A small network was shown many inputs. Here are its activations along a few directions, one row for each input.
Each table varies a few parts of the input and shows all the possible inputs, shuffled.
A made-up example of a description, with smaller parts first: one of 5 places around a ring, together with either a single point or (one of 2 separate values, together with one of 4 places along a line) or one of 11 places around a ring.
Shared parts are said once, and a part with two or three values counts as separate values.

Other details of the inputs vary at random and push rows far along two fixed directions, the same in every table; ignore that.

Table:
R1: -27   5   5   2  11 -13  12 -13  12  16  10  11
R2:  45  -7  13  -1   1 -15  -3 -10  -7   5  19  -9
R3: -27  10   4 -15   6  -9  -2 -16  18   1 -11  -2
R4:  42  -7   4   5  -3 -14  16   3 -23   7  15  -5
R5: -47 -25 -37  59 -30  56 -76   0 -19  36 -15  25
R6:  45  -2  -9 -15  -4  -1   3  15 -16  -8   9  -7
R7:  32   3   4   0   2   6   5  22  -7 -16  -1  -3
R8: -39   4  -6  -2   4  -6  13  -2   5   1 -19   6
R9:  29  -2   2  -2  -3  -8   5  13 -22  -1  26  -3
R10:  47   0  16  -2  -2   5  -7   0   1 -20  -1 -12
R11: -30  12   3   5   2  -1  15   5   7 -10 -20   9
R12: -29   5  -1   2   1  -5  17   6   8  -6 -18   2
R13: -32   7  -7  -8  11  -7   8  11   8   0 -13   5
R14: -31  10  -3   3  13 -20  11   3   1  17   6  12
R15: -16   6  -5 -13   2   1   6 -12  13   0   0   3
R16:  46  -9  11  -5   0  10  10   6   1 -14   4 -18
R17: -23   8  -9 -12   6  -7   6   9   4   3  -9   5
R18:  47  -2   3 -18  -5  -3  -6 -10  -3 -10   7 -15
R19: -27   7   7  -1   6  -4  -5  -8  22  -7 -15  -3
R20: -23   6   0 -13   6   0   9 -10  15   3  -6   1
R21: -26   7  12  -5   2 -19   0 -16   9   3  14   3
R22:  30  -6  12  -6  -4  -4  10  -5 -10  -2  29  -5
R23:  18 -43 -26  59 -28  73 -86   1 -23  25   3   8
R24: -37   7   0   4  -3 -16  15  -4  -6   6   8   9
R25:  39  -4  -8 -10 -11   0   9   3 -18  -6   2  -7
R26: -30   5   4  -8  10  -7  -3 -15  19  -2 -14  -2
R27:  42  -5   1  -3   0   3   6  25  -9 -14   1 -13
R28: -19  10  10  -1   8   6  11  -2  20 -10  -9   4
Description of these inputs: one of 4 places along a line, together with either one of 2 separate values or one of 5 places along a line.
- Changing only the place on the line of 4 turns R15 into R6. The same change can be made to R23. Which row results? => R13
- A walk changes only the place on the line of 5. It starts at R11 and steps to R12. List the rest of the walk in order. => R8, R5, R25
- Which other rows does R22 become when the choice among 2 separate values takes its other values? List them by row number. => R1

Table:
R29: -47  20   7 -21  11 -31  32 -20  19  -6 -14   2
R30: -32  -5 -18  12  -6  23 -50  -8   7  17 -13   9
R31:  88  -8  26 -19   2 -19  28  -1 -16 -13  21 -23
R32: -77  -5 -24  33  -3  20 -18   2  -2  30 -10  26
R33:  32 -27  -5  38 -18  22 -36  -2 -26  13  12   0
R34: -62   0 -24  33  -2  20 -27  16  -9  24   2  27
R35: -50  24   2 -40  23 -22  23 -16  41  -6 -14  -3
R36:  26   9  23 -20  14 -22  24   0  11 -13  26  -7
R37:  -2  10  -2 -28   6 -17  44   0  -2  -8  -5  -1
R38:  95  -6  21 -27  -4 -12  22  -6 -17 -19  15 -27
R39: -57  25  -1 -35  20 -33  25 -12  29  -8 -22   0
R40: -63  23  11 -25  17 -22  32 -28  38  -2  -9   4
R41:  57  -2  -7 -39   2  -8  27  17 -14 -15   1 -14
R42:  23 -15   1  34 -11  22 -49   6 -18  15  21   8
R43:  72 -29 -13  25 -33  32 -36   5 -39   5  11  -8
R44: -48 -10  -4  33  -4  23 -32 -19  14  23   5  17
R45:  18 -12 -12  34 -16  17 -36  19 -26  14  17   7
R46: -13 -15 -14  36 -17  19 -26   2 -17  22   1  10
R47:   9  19  18 -12  18  -4  36  16  26 -36 -29  -8
R48: -15  18  15 -14  16 -37  27   2   7  -9   8   1
R49:  48   4  -1 -37   0 -19  25   9  -6 -16  -2 -19
R50:  -1 -16   2  37 -14  46 -34  17  -1 -13 -22  -2
- What is each input in this table made of? => either one of 2 separate values or (one of 4 places along a line, together with one of 5 places along a line)
- Which other rows does R46 become when the place on the line of 4 takes its other values? List them by row number. => R43, R45, R49
- List by row number the other inputs of the same sort as R50. => R47

Table:
R51:  27  -1  -2 -14   0 -26  10  -4 -18   8  16  -6
R52: -48  15 -12 -14  12  -3  21  15  17  -4 -19   9
R53: -30  14   8  -4  16 -17   1  -1  23  -1 -12   3
R54: -19 -22 -32  49 -25  51 -74  21 -25  20 -18  17
R55: -15   3   7  -9  -1   1  14 -19  15 -10 -17  -8
R56: -37   9  -4   3   5   0  24   6   3  -8 -26   8
R57: -62  22   4   0   9 -25   3  -3  17   1   2  13
R58:  50  -5   0 -18  -1  -9  16   0 -20  11  26  -7
R59:  -2 -28 -21  57 -24  56 -80   8 -23  24  25  18
R60:  39   0   4 -23  -3  -6  -1  -8   1 -18  -5 -18
R61: -10   6  15   6  10  -4  13  -6  15  -3 -10  -2
R62: -54  16  12   9   4 -15  20  -8  16   1   0  14
R63:  37  -5   1 -25  -1   8   4  -7   7 -15   2 -13
R64:  27  -1  11 -11  13   0   6   8   9  -6   6  -8
R65:  96 -25  10  -6 -14 -11  23   0 -36  -1  28 -21
- What is each input in this table made of? => one of 3 separate values, together with either a single point or one of 4 places along a line
- Changing only the choice among 3 separate values turns R51 into R58. The same change can be made to R53. Which row results? => R64
- List by row number the other rows that have the choice among 3 separate values in common with R62. => R55, R56, R61, R65
